These are the activations of a small neural network, seen along a few directions. Each row is one input.
Each table varies a few parts of the input and shows all the possible inputs, shuffled.
Descriptions start from the smaller parts, as in this example, which fits no table here: one of 6 places along a line, together with either a single point or one of 11 places along a line or (one of 3 separate values, together with one of 5 places around a ring).
Shared parts are said once, and a part with two or three values counts as separate values.

Table:
row 1: [ 34 -78  64  -8   2  58 -50  27   7  11  -8 -54 -12]
row 2: [ 29  63 -64 -36 -51  51 -45  -7  49 -20  -8  -9  32]
row 3: [-21  49 -66  32  43 -20 -51 -15 -24  46  45 -15  10]
row 4: [  3 -40  28  81  48  62   1   1 -18  51 -15 -72  14]
row 5: [-16  50 -11  -3  19  -5 -79   1   8  23  41  37 -16]
row 6: [  5  38 -13  79  22  -7  -4  17 -46  25  20 -54 -26]
row 7: [ -1 -22  46 -31  22 -67  72   8  22 -37 -35  51  11]
row 8: [ 13 -42  29 -73  13 -43  75  32  20 -71  -2  26  21]
row 9: [-68 -50  -9   7  -9 -47  77 -44 -36  -9 -51  49 -15]
row 10: [-30  43 -29  43  17 -22 -75 -40 -15  20  46  18  -5]
row 11: [-23  55 -80  49 -25  10 -37   7  22  30 -11 -31  72]
row 12: [ 73 -49  53 -19  13  66 -32 -19  -7  14 -12 -57 -10]
row 13: [ -56  -45   16 -101  -16    3   82   26  -28  -37   -9   30    1]
row 14: [  1  27  22  90  -8 -13 -29  -8 -35   0  22 -19 -40]
row 15: [  -6  -20   10 -113  -18    7  108  -32  -31  -15    2   30    5]
row 16: [ 86  23   1  -8 -12  16 -22   9 -21 -17  29 -21 -47]
row 17: [  5  21 -42 -39  11  16 -75  22  20  -9  56  23 -24]
row 18: [ 46  -5  11   3 -22   8 -39  55  -7 -19  33 -16 -51]
row 19: [ 60 -19  24 -86  14 -38  99 -23  16 -54   8  23  25]
row 20: [-24  63 -22  11 -54  24 -64  23  55  10 -20  18  40]
row 21: [  4 -53  58  91  20  52 -27 -22  -8  26 -16 -35   0]
row 22: [-34  51 -42  59 -54   8 -58 -16  33   6  -9   1  55]
row 23: [ 23  29  40  41 -10  -4 -37  34 -14  11  15   1 -47]
row 24: [-11  39 -50 -25 -60  42 -62  39  63 -23  -6  -5  28]
row 25: [-20 -21  -8   8  39 -80 109 -12  14   2 -22 -16  12]
row 26: [-24 -38  21  23  14 -86  76 -43  18 -41 -35  26  -1]
row 27: [ 23 -48  82  37  16  53 -43  13   5  38 -28 -22  -8]
row 28: [-63 -38 -39 -10  13 -44 113 -13 -41  42 -34   8   0]
row 29: [-55 -28  24 -53  -3 -25  74   6 -31  -3 -50  67  -7]
row 30: [ 47  45 -53 -50  17  23 -57 -25   7  -2  55  18 -19]
Question: Changing only one part turns row 30 into row 3. The same change can be made to row 12. Which row results?
Answer: row 4
Question: Describe the family of inputs behind these rows.
Answer: one of 5 places along a line, together with either one of 2 separate values or one of 4 places along a line
Question: A walk changes only the place on the line of 5. It starts at row 16 and steps to row 18. List the rest of the walk in order.
Answer: row 23, row 14, row 6
Question: Change only the choice among 2 separate values in row 9. List by row number the other rows that result.
Answer: row 26

Table:
row 31: [-21 -51  31   8  18 -32  87 -19 -33   4 -33   4  -8]
row 32: [  3  -1  -7  12  17  15 -39  -5  -3  22  14  -9 -11]
row 33: [-20 -38  18 -30  12 -29  76   2   8 -21 -23  10  23]
row 34: [ 15  11  -6   5  12  29 -33 -16   0  22  13 -15   9]
row 35: [ 11 -23  10 -54  -8 -32  66 -10  24 -41 -22  25  12]
row 36: [  7   8  -8   0  -7  41 -36  -5  14  16  -5 -17  24]
row 37: [ 20 -21  11 -49  11 -44  66 -17   9 -37  -9  27   0]
row 38: [  9   9 -18   8 -20  28 -32   7   0  -3  13 -23   2]
row 39: [  9  11 -15  14  -9  19 -31  21   6  10   3 -19  -5]
row 40: [ -9   5   6  20 -11  22 -50   1  16   4  -4   4   8]
row 41: [  6  12  10  27   5   1 -42  -3   2  10  13   0  -8]
row 42: [ 18  26   6  32   1  -7 -31  11  -3   3  17 -11 -17]
row 43: [ -1   7   8  26   9   9 -47 -10   3   9  13   6  -8]
row 44: [ 20  22 -14   7 -14  33 -24  10   9  10   2 -26  15]
row 45: [ -1  10   7  21 -15  14 -45   9  16   5  -3  -1   7]
row 46: [-44  30 -47  -9 -18 -24  17  -7   6   0  -8  24  22]
row 47: [ 27  24 -12  12   6  21 -21  -2  -5  15  18 -24   0]
row 48: [  4  19   0  27 -16  14 -38  16  12  -3   1  -4  -1]
row 49: [-30 -51  29   2   0 -19  89 -10 -17  -2 -48   2   5]
row 50: [ 11  24   2  27 -19   6 -34  23  11  -1   2 -11  -2]
row 51: [-19 -35  24 -78 -10 -12  71  11 -15 -25 -15  38 -13]
row 52: [ 16  13 -12  19  11   6 -27   9  -9  15  19 -19 -20]
row 53: [ -4  -3  -9   6  -3  28 -43   6  11  17  -2 -11   4]
row 54: [ -9 -34  24 -73   9 -24  72   3 -31 -21  -2  40 -25]
row 55: [-11 -37  19 -24  31 -42  75  -7  -8 -16  -9  12   9]
row 56: [-34  31 -45  -3   3 -36  18 -17  -9   5   8  26   7]
row 57: [ 11  21   3  32   4   1 -36   4  -2   2  17  -4 -17]
row 58: [ 17  11 -16  13   0  16 -29  -5 -14   2  29 -23 -13]
Question: Describe the family of inputs behind these rows.
Answer: one of 2 separate values, together with either a single point or one of 4 places along a line or one of 9 places around a ring
Question: Changing only the choice among 2 separate values turns row 38 into row 58. The same change can be made to row 50. Which row results?
Answer: row 42
Question: Change only the choice among 2 separate values in row 37. List by row number the other rows that result.
Answer: row 35
Question: Change only the choice among 2 separate values in row 36. List by row number the other rows that result.
Answer: row 34

Table:
row 59: [ -4  42 -54 -41  -4 -35  32  -7  -3 -14  21  22   5]
row 60: [  51   27   22   37   10   37 -117   19   -7   13   53  -18  -50]
row 61: [-18  17 -29 -70 -38   8   1  17  23 -25  -5  35  16]
row 62: [  -6   55  -19  110  -24   22 -106   15   25   27    3  -32   12]
row 63: [ 11 -45  29   0  29 -29  82  -8 -34  -5  -8 -16 -19]
row 64: [-52  22 -42 -20  -5 -29  13 -18  -7   3   3  42   8]
row 65: [  32   24  -26   51    2   89 -103   -2    3   54   22  -71   14]
row 66: [ -1 -63  59 -30  -4  14  55  11 -10 -13 -35   3  -6]
row 67: [ 20 -53  51  -7  17 -23  65  -9   7 -22 -29  -3   4]
row 68: [  2  32 -33 -48 -16 -28  12  -4  39 -35   5  31  30]
row 69: [-36 -59  43  19  33 -25  64 -14 -36  18 -28   6 -13]
Question: Describe the family of inputs behind these rows.
Answer: either one of 3 separate values or (one of 2 separate values, together with one of 4 places along a line)
Question: Change only the choice among 2 separate values in row 68. List by row number the other rows that result.
Answer: row 67

Table:
row 70: [-21 -39   9 -77  10 -53 119 -12 -14 -34 -20  43   2]
row 71: [-34  33 -48  -1 -16   4 -21  -2   1  16   4  11  13]
row 72: [ 38  -3   7  10  23  15  -6  -5 -22  14  22 -31 -20]
row 73: [ -7  -4 -15  40  21   1   7 -17 -15  27   0 -29   7]
row 74: [ 23 -46  59   9   8  29  -5  17 -11   2  -9 -21 -22]
row 75: [-25  25  -9  43   4 -41  -5  -2   2   1   1  15  -1]
row 76: [ 30  11  -3 -37 -20  24 -27  15  35 -21   3   1  15]
row 77: [-10  18 -22  -4 -33  11  -5   5  34 -11 -21   0  38]
row 78: [  5  29 -27 -33  -7  19 -42   2  -2   2  31  13  -8]
row 79: [ 18  18   8  12   6 -26 -24   3  -3 -15  25  15 -30]
row 80: [-18 -42  40  39   5  17   9  -4  -7  20 -35 -15   5]
Question: Describe the family of inputs behind these rows.
Answer: either a single point or (one of 2 separate values, together with one of 5 places along a line)
Question: Change only the choice among 2 separate values in row 78. List by row number the other rows that result.
Answer: row 71
